Each row below holds a small network's activations on one input, seen along a few directions.
In each table, some parts of the input vary, and every possible input appears once, in random order.
Descriptions start from the smaller parts, as in this example, which fits no table here: one of 4 places along a line, together with either a single point or one of 9 places around a ring or (one of 2 separate values, together with one of 5 places around a ring).
Shared parts are said once, and a part with two or three values counts as separate values.

Rows:
r1: [  5  -4  -1 -13   8  17 -12   1  -2 -11  -3   8  18]
r2: [-18   5  -9  -3 -17   3 -20   5  -5   2   0   2   0]
r3: [-12  -6  -2 -18   0   0   5   7  -6  -9 -16   1 -19]
r4: [ 23   6 -11  -3   3  22  -9  13 -11 -11  13  11  15]
r5: [ -7 -24   7 -27  25  -6   6  -5  -8   5 -15  11   5]
r6: [-21  -4  -8  -4  -6  -5  -5   2  -9   8 -16  -3 -27]
r7: [-18 -13   8 -11   5 -13   3 -10 -11  34 -16   0  -7]
r8: [  5  -1   5  -2   6  26 -11  -6  -1   7   2  -1  10]
r9: [  1  15 -19   6 -22   9 -18  17 -15   3  16   5  -3]
r10: [-22 -16   6 -30   6 -15   8   4  -9   2 -13  10  -6]
r11: [-31 -14  -1 -16   0 -20  -2   0 -11  19 -13   7 -13]
r12: [ -8  -2   1   1  -1   2  -1  -7  -8  23 -20  -9 -20]
r13: [ 22   9  -5   8   0  31  -9   6 -10   8  17   3   7]
r14: [ -9   3  -3 -17 -10   8 -10  10  -3 -15   0   6   8]
r15: [  2  -9   5  -4  16  18   4 -10  -4  12 -14  -7 -17]
r16: [ 24  26   5  55   4 -53  32  13  70 -40  28 -41  32]
r17: [ 25  -9  18  50  -9 -46  47 -23  58 -24  22  -7  -5]
r18: [ 25  38  13  50  -6 -26  18 -26  25 -52  33  -4  19]
r19: [  2 -12   0 -15  18   9   3  -3  -5  -6 -18   2  -9]
r20: [ -7 -21  13 -15  22   3   7 -12  -7  24 -10   2  -3]
r21: [ 14  16  -9  11 -16  15 -14   8 -13  18  12   0   3]
r22: [  9  13 -13  -7 -16  13  -7  22 -12 -14  16   9   5]
r23: [ -4   6   0   2 -10  10 -16  -4  -4  17  -4  -4   6]
What is each input in this table made of?
> either one of 3 separate values or (one of 4 places along a line, together with one of 5 places around a ring)

Rows:
r24: [-24  30 -14   6 -15 -13 -27  12  13 -43   7  -9  30]
r25: [-18  12  14  27 -20 -54  13 -21   3  25  16   3   7]
r26: [  1  -9  11  30 -37 -35  24 -23  12  13  22  22 -14]
r27: [-34 -41  17 -72  37  66 -31 -14 -76  46 -45  41  -3]
r28: [-20 -13   4   7  23 -37   8  12  46  -6 -25 -37   9]
r29: [ 17 -24  -6   6  22 -22  39  15  24 -25 -12 -12 -34]
r30: [-60 -33   0 -60  -5  27 -40 -17 -72  75 -31  29 -56]
r31: [ 22  23  -7  25  -5  -2  -5  25   8  30  34 -18  38]
r32: [ 42   2 -10  28 -22  18   4  25  18  18  42   3  15]
r33: [-12  28  -8  -5 -20 -31  -7  24  -2 -33  31   8  39]
r34: [-11  22  15  34 -24 -11  10 -37   6  -1 -13 -16 -37]
r35: [ 17   3  26   0  29 -17  12 -25   8  -5  20   8  52]
r36: [-54 -52 -19 -91  27  30  -6  22 -44  59 -63   8 -37]
r37: [-11 -29 -28 -60  -6  72 -55  25 -76  77 -33   5 -15]
r38: [ 42  -7  10  11  31  15  21 -31   1 -34  10  16  -1]
r39: [ 22  12  26   8  25  25   8 -40  10 -31  -7 -10   7]
r40: [-41 -10 -25 -89  -9  42 -58  30 -77  24 -43  47 -19]
r41: [ -6  38  -8   3 -20  11  -9   9   1 -59   2 -10  -6]
r42: [  4   4  19  11  32   0  -9 -37  23 -15  -3  -9  43]
r43: [ -7 -14  12  -5  20 -56  30  23  30   4  -1 -20  18]
r44: [  9   3  -1  38 -18 -21  23 -29  -4  -4   3  10 -44]
r45: [ 49  15 -20  37  -2  31   3  20   3   2  22  -7 -15]
r46: [ 11  26 -12  35   0  15 -27  13  24  20   8 -35  29]
r47: [-29  14   8  37 -17 -35  -8 -33  19  14  -8 -15  -1]
r48: [ 29  34  -5  32  -7  40 -10  10  13   5   4 -35  -7]
r49: [ 14  19 -23   7 -15   2   3  17  -9 -62  18  16 -13]
r50: [ 36 -19  22   2  13   2  22 -27  18 -18  28  28  30]
r51: [ -3  -5   9   3  16 -12  27   7  34 -22 -28 -38 -26]
r52: [ 12 -36   7  -3   3 -37  40  20  41  -8   7  -1  -5]
r53: [  6   7 -11  -2 -35 -12   3  23   6 -46  38  27  17]
What is each input in this table made of?
> one of 5 separate values, together with either a single point or one of 5 places around a ring
Changing only the choice among 5 separate values turns r48 into r51. The same change can be made to r32. Which row results?
> r52
Change only the choice among 5 separate values in r29. List by row number the other rows that result.
> r38, r44, r45, r49
Change only the place on the ring of 5 in r53. List by row number the other rows that result.
> r24, r33, r41, r49
Change only the place on the ring of 5 in r25. List by row number the other rows that result.
> r26, r34, r44, r47
Change only the choice among 5 separate values in r27. List by row number the other rows that result.
> r30, r36, r37, r40

Rows:
r54: [ 30  16   5  30   3  -3   2   3  38 -24  30 -12  47]
r55: [ 34  28  10  46   0  -9  10 -15  21 -15  34  -8  30]
r56: [-65   8 -12  26 -53 -90  11  10  23  24 -22 -25 -49]
r57: [-12  -7  -9 -39 -10  28 -28   8 -44   4   0  35   4]
r58: [ 33  24   8  43  -9   6   6 -21  26 -37  27  -3  16]
r59: [-25 -36  23 -15  28 -32  20 -15  26  23 -26 -13   4]
r60: [-21 -25  26   1  26 -38  28 -34   9  32 -23  -9 -13]
r61: [-22 -28  24  -2  16 -22  23 -40  14   9 -30  -4 -27]
r62: [-53  39 -45  15 -79 -17 -46  40 -28  29   9  -6 -35]
r63: [-29 -38  24 -26  20 -43  34 -24   9  -1 -22  16 -14]
r64: [ -7  -2 -10 -30  -3  40 -39  16 -27  28  -4   8  22]
r65: [-11 -32  17  -1  16 -13  27 -28  13  13 -31  -8 -40]
r66: [ 28  26   1  15  12  -1   3   4  21 -56  23  -5  39]
r67: [ 43  22   0  45  -8  16  10  -8  25 -33  26  -8   4]
r68: [  7   7 -14 -13  -4  44 -29  10 -45  42  -1   8  -9]
r69: [ 37   9  -2  19  -4  -5  17   6  18 -43  34  11  17]
r70: [-11   7 -14 -44   6  43 -37  18 -44  -4 -12  16  14]
r71: [-18 -30  12 -28  37 -20  25  -1   8  -6 -34  -8 -18]
r72: [ 44  26   2  48   0   1  14  -3  20 -12  33 -12  17]
r73: [ 26  11   6  18  -4 -15  14  -7  19 -47  34  15  29]
r74: [ -2  -9 -17 -39 -10  38 -23  20 -46   8  -1  31  -8]
r75: [-11  62 -24  69 -79 -55  -2  30  34 -22  42 -30  -7]
r76: [-19 -42  17 -25  21 -34  37 -12   8   3 -23  12 -27]
r77: [-10 -28  18   3  26 -29  31 -22   7  36 -24 -13 -26]
r78: [-28 -26  20 -29  37 -29  21 -13  10 -10 -33  -4  -5]
r79: [-14 -40  15 -14  28 -23  24  -3  25  27 -27 -17  -9]
r80: [ 41  14  -3  32   3   7   6  15  36 -20  30 -16  34]
r81: [  4   4 -16 -16 -14  59 -32   4 -40  20  -8  12 -22]
r82: [ 38  24  -7  16  12   9   7  16  20 -52  23  -9  26]
r83: [ -6   6  -8 -16 -13  49 -36  -8 -38  15  -7  17 -10]
r84: [ -3  10  -6 -14  -4  34 -33  -2 -44  37   0  12   4]
r85: [ -1   5 -22 -43   5  53 -32  29 -46   0 -13  12   2]
r86: [  3  -5 -19 -30  -3  50 -35  28 -28  32  -4   4   9]
Changing only one part turns r62 into r75. The same change can be made to r83. Which row results?
> r58
What is each input in this table made of?
> one of 3 separate values, together with either a single point or (one of 2 separate values, together with one of 5 places around a ring)
Change only the choice among 3 separate values in r57. List by row number the other rows that result.
> r63, r73
Change only the choice among 2 separate values in r58. List by row number the other rows that result.
> r67
Change only the choice among 3 separate values in r64. List by row number the other rows that result.
> r54, r59
